Each row below holds a small network's activations on one input, seen along a few directions.
In each table, some parts of the input vary, and every possible input appears once, in random order.
A made-up example of a description, with smaller parts first: one of 3 separate values, together with either a single point or one of 11 places along a line or (one of 5 places around a ring, together with one of 6 places along a line).
Shared parts are said once, and a part with two or three values counts as separate values.

Other details of the inputs vary at random and push rows far along two fixed directions, the same in every table; ignore that.
To show where, the next rows are all for the same input, with only those details redrawn:
[-40  12   0  21  12  28  -8  26   4 -25  30  -6  12]
[ 21  -6 -20 -30 -14 -30  14 -21 -20  18 -42   2 -11]
[-22   2 -31  -4   7 -26  22  13 -10   1  -3  -4   5]
[ 20  -4 -15 -27 -15 -22   9 -20 -18  15 -39   2 -11]
[-34   5 -27   6  12 -15  17  22  -5  -8  11  -6  10]
[-30   7 -12   9   8   5   4  18  -2 -13  14  -5   8]
[ 14  -1  -5 -19 -13  -4  -1 -15 -13   6 -28   1  -9]
[-33  10  -1  15   8  23  -7  20   2 -21  21  -5   9]

Rows:
R1: [ 14   6  20 -10 -16  32 -22  -8  -4  -4  -3   2 -13]
R2: [-21   6 -24  10   5 -10  17  16  -9  -9  20  -6   0]
R3: [ 22   1   5  -7 -19   8   3 -11  -6   7 -10   0  -7]
R4: [-24   4  -8  14   5   8   6  15  -2 -10   8  -4  13]
R5: [-10   0 -42   1   2 -43  41   7 -15   7  -2  -5   1]
R6: [ 16   0  34  -1  -2  27 -36  -8  17  -5   4   6 -12]
R7: [ 17   1   7 -16 -16  12 -12 -18 -11   2 -25   2 -10]
R8: [ 26  -8 -13 -16 -20 -21  18 -22 -17  19 -35   1  -6]
R9: [ 35 -10  -7 -25  -4 -48  10 -25  -5  28 -22   4 -12]
R10: [ 27 -11  -6 -29   1 -47   6 -25  -5  25 -35   5  -6]
R11: [ 34 -11  -7 -18  -5 -47  17 -25  -3  28 -23   3  -6]
R12: [ 17   4  10 -11 -16  19 -17 -17 -13  -4 -13   3 -19]
R13: [ 24   2  11 -12 -20  18 -10 -12  -7   4  -7   0 -14]
R14: [ -9  -2  -7  15  14 -19  13  14  17   1  19  -2   7]
R15: [-25   4 -11  22   4   6  14  15  -4 -13  16  -5  11]
R16: [-24  -1 -28   8   6 -21  33  25  -1   2  13  -5  18]
R17: [-36   6  -6  20  11  13   7  30   4 -14  23  -6  20]
R18: [  9   2   7 -14 -12  12  -8  -7  -6   1 -17   1  -6]
R19: [  4   9  33  15 -14  61 -24   6  10 -19  25   0   3]
R20: [-21  -2  -7  26  29 -12  13  17  17  -4  35  -2  11]
R21: [-15  -3   3  12  19 -16   2   9  11   1  11  -1  18]
R22: [ 16  -4  38  14  -4  31 -26  -9  20  -5   2   4   0]
R23: [-15  -8 -19   0  30 -38  16   7   7   9   3   2   6]
R24: [ 17  -6  -5 -18 -14  -9   9  -7  -9  13 -28   3   3]
R25: [  3   5   1  -6  -9  12  -9  -5  -8  -3  -1   0 -10]
R26: [-15  -1   1  11  27  -5  -6   9  14  -3  26   2   0]
R27: [ 23  -6  30   3  -5   8 -15 -20   9   6  -6   4   2]
R28: [-14 -11 -17   7  29 -37  20   8   8  10   1   1  13]
R29: [-17  -1 -24   6   2 -21  30  16  -4   5   4  -6  12]
R30: [-18   3 -29  -9   5 -23  20  21  -5   3  11  -2   3]
R31: [ 18  -4  -5 -27 -14  -8   3 -10 -10  11 -28   4  -6]
R32: [  1   0  42  19   4  43 -36   2  24 -14  10   3   6]
R33: [-16   5 -20  13   1  -7  20  13  -4  -4  16  -6   6]
R34: [ 12   3  13  -8 -13  23 -17 -15 -11  -8 -19   2 -11]
R35: [ 25  -6  12  -7  -4  -7 -10 -12  10  10  -6   4 -13]
R36: [  7   4  26   8 -12  44 -24 -10  -5 -15  -9   1  -1]
R37: [ 22  -3  31   5   5  25 -27 -16  13   0  10   5 -12]
R38: [-29  11  -7  21   6  18   1  23   1 -18  37  -7   5]
R39: [ 12  -1  35   0   0  28 -35  -8  18  -6  -5   6  -6]
R40: [-18   0 -11   2  21 -31   6  11   8   4  21  -1   5]
R41: [  3  -2  43  26  11  47 -30  -6  22 -13  21   4   5]
R42: [ 26   1  11 -15 -21  18 -10 -10  -5   4  -6   2 -11]
Question: The inputs of R21 and R10 match in every part but one. If R28 is changed in the same way as R21 into R10, which row does it become?
Answer: R23
Question: The inputs of R37 and R20 match in every part but one. If R38 is changed in the same way as R37 into R20, which row does it become?
Answer: R33
Question: What is each input in this table made of?
Answer: one of 6 places around a ring, together with either one of 3 separate values or one of 4 places along a line
Question: Change only the place on the ring of 6 in R2. List by row number the other rows that result.
Answer: R5, R12, R15, R34, R36
Question: Change only the place on the line of 4 in R31. List by row number the other rows that result.
Answer: R7, R18, R34
Question: Change only the choice among 3 separate values in R14. List by row number the other rows that result.
Answer: R11, R20

Rows:
R43: [11 -3  9  2  1 -2 -5 -6  7  5  3  1 -1]
R44: [-15   3  -7   6   6  -3   3   8   1  -7  10  -2   2]
R45: [ 4  0  5 -1 -6  3 -2 -5  0 -1 -4  0  1]
R46: [-13   1  -8  10   8   0   6   8   1  -5   9  -2   1]
R47: [ 2  0  5 -3 -2  4 -4 -4 -2  1 -6  1  1]
R48: [ 5  0  4  0 -7  4 -3 -5 -2  0 -1 -1 -1]
R49: [-13   2  -8   3   8   0   4  10   2  -5  11  -1   3]
R50: [ 4 -3  2  1 -1  6 -3 -6 -1  0 -8  1 -4]
R51: [ 5  0  3 -5 -3  5 -5 -2 -2 -1 -3  1 -5]
R52: [ 4 -2  3  2 -2  6 -1 -5 -1  1 -8  2 -1]
R53: [ 7 -2  2  4 -5  7  1 -5 -2  1 -3  0 -3]
R54: [ -2  -7 -39 -18   4 -53  32   5  -8  19 -19  -1  -1]
R55: [ 4 -1  2 -5 -1  6 -5 -3 -1  0 -5  1 -2]
R56: [ 5  1  3 -1 -1  4 -3 -5 -2 -3 -5  0 -5]
R57: [-11   2  -7   4   4  -1   5  12   0  -4  14  -1   2]
R58: [ 4 -1  5 -4 -3  4 -4  0 -1  1 -6  2  0]
R59: [ 4  3  4 -3 -4  4 -5 -6 -4  0  0  1 -3]
R60: [ 7 -1  4 -3 -7  5 -2  0 -2  1 -1  0 -2]
R61: [ 8  0  2 -2 -6  6 -2 -3 -1  2 -1  0 -1]
R62: [ 5  1  3 -1 -6  3 -4 -6 -3 -2 -1  1 -4]
R63: [-16   2  -6   4   9  -1   2   9   1  -4   8  -3   5]
R64: [-14   3  -8   3   5  -1   4  13   4  -4  10  -2   1]
R65: [-10  -1  -1   8  15  -8   1   7  10  -1  14   0   2]
R66: [ 4  0  4 -4 -5  4 -4  0  2  2 -7  2 -1]
R67: [ 5  0  4 -4 -7  5 -1  0  3  2 -5  1  0]
R68: [-15   2  -5   7   6  -3   3   9   2  -5   7  -1   8]
R69: [-14   3  -3   6   5  -3   5   8   1  -4  10  -2   9]
R70: [ 8 -4 10  0  5 -3 -7 -5  8  5 -3  3  1]
R71: [-12   1  -6   5   5   0   7  11   3  -3  10  -2   9]
R72: [ 8  1  4  2 -5  4 -1 -4 -2  0 -3 -1 -1]
R73: [ 6  1  4 -2 -5  5 -2 -4 -2  2 -1 -1 -1]
R74: [ 4 -1  3 -4 -2  5 -4 -3  0  1 -6  2  1]
R75: [ 6  0  5  1 -4  4  0 -4 -1 -1 -6  0  1]
R76: [-14   0  -6   4   7  -2   2  13   1  -5   8  -1   4]
R77: [ 4  0  5  0 -2  3 -3 -4 -1 -1 -8  1  1]
R78: [ 7 -1  1  3 -4  7 -1 -6 -3  0 -2  1 -5]
R79: [-8  0 -1  9 12 -8  2  7  9 -1 17  0  3]
R80: [ 5  2  3 -3 -3  5 -4 -5 -3  1  0  1 -4]
R81: [ 2  1  6 -3 -2  3 -6 -5 -3  1 -6  1  1]
R82: [ 5  2  5 -1 -6  4 -4 -5 -3  1 -1 -1 -1]
R83: [ 18 -10 -26 -25  -7 -48  29  -9 -13  24 -31   2  -4]
R84: [-10  -2  -1   8  15  -8   0   8  10  -1  12   0   5]
R85: [ 7  2  3  0 -4  4 -2 -5 -3 -2 -2  1 -4]
R86: [ 3  1  4 -4 -1  5 -5 -5 -3  0 -3  0 -5]
R87: [ 6 -2  4  3 -4  6  2 -5  0  1 -6  1  0]
R88: [ 7  1  3 -3 -9  5 -2  0  1  2 -2 -1 -3]
R89: [ 7  1  2 -4 -4  6 -3 -4 -2  0  0  2 -3]
R90: [-8 -2  1  9 12 -8  4  8 11  0 13  0  8]
R91: [-14   2  -4   6   6  -1   7   9   1  -3  10  -3   8]
R92: [ 3  2  4 -4 -2  3 -6 -6 -3 -1 -3  0 -4]
R93: [-16   3  -6   5   8  -3   1   9   0  -5   8  -3   5]
R94: [ 6  2  2 -4 -7  5 -3 -1  0  1 -1  1 -6]
R95: [ 4  0  3 -1 -1  4 -5 -5 -1 -2 -7  0 -2]
R96: [ 2 -1  3 -2 -3  3 -6 -5 -1 -2 -6  0 -2]
Question: What is each input in this table made of?
Answer: one of 6 places around a ring, together with either a single point or one of 8 places along a line
Question: The inputs of R75 and R85 match in every part but the place on the ring of 6. If R83 is changed in the same way as R75 into R85, which row does it become?
Answer: R57
Question: The inputs of R74 and R61 match in every part but the place on the ring of 6. If R70 is changed in the same way as R74 into R61, which row does it become?
Answer: R43
Question: Change only the place on the line of 8 in R95. List by row number the other rows that result.
Answer: R50, R54, R55, R63, R76, R93, R96
Question: Change only the place on the line of 8 in R92. List by row number the other rows that result.
Answer: R44, R46, R49, R51, R56, R64, R86

Rows:
R97: [ 1  3  4 -8 -4  6 -9  2 -2 -1  4  1 -3]
R98: [ 1  4  2 -7 -4  7 -8  1  1 -2  3  0 -7]
R99: [  4  -1  11  -2  10  -3 -13  -4   8   2   6   2  -7]
R100: [ 0  4  2 -4 -1  7 -7 -5 -4 -5  2  1 -6]
R101: [ 0 -1  4  1  0  9 -5  1  1 -4 -9  1  1]
R102: [ 2  2  1 -4 -2  7 -8  1 -1 -4  3  1 -9]
R103: [  1  -5  13   2  10  -1 -10  -5  10   1  -4   4   4]
R104: [ 9 -1  4  5 -6  9  1  0  2 -1  3  0 -2]
R105: [ 37 -13 -32 -33 -17 -62  38 -22 -15  37 -44   2 -11]
R106: [-2 -2  4  2  1 10 -5 -2 -1 -3 -9  1  1]
R107: [-2  0  6 -2 -2  9 -5  1  3 -2 -8  0  3]
R108: [-2  0  7 -4 -2  8 -6  2  0 -1 -7  1  7]
R109: [ 7 -1  3  7 -5 10  2 -3  0  0  3  0 -2]
R110: [ 6  1  5  6 -5  9  3 -5 -1 -2  3 -1  1]
R111: [ 1  2  0 -3  0  8 -8 -2 -3 -3  3  1 -9]
R112: [-1  5  3 -2 -4  5 -9 -4 -5 -4  2  0 -6]
R113: [ 6  1  6  7 -8  7  1 -4 -3 -1  3 -2  1]
R114: [-44   3 -30  16  21 -27  25  28  -1  -7  16  -7  21]
R115: [-43   2 -31  15  24 -25  27  27   0  -7  16  -6  20]
R116: [ 7  0  7  1 -8  8  0  1  1  2  5  0  4]
R117: [11 -4 12  7  5 -1 -5 -6 11  4  7  2  1]
Question: What is each input in this table made of?
Answer: one of 3 separate values, together with either a single point or one of 6 places along a line
Question: The inputs of R115 and R100 match in every part but the choice among 3 separate values. If R103 is changed in the same way as R115 into R100, which row does it become?
Answer: R99
Question: Change only the choice among 3 separate values in R97. List by row number the other rows that result.
Answer: R108, R116
Question: Change only the choice among 3 separate values in R112. List by row number the other rows that result.
Answer: R113, R114
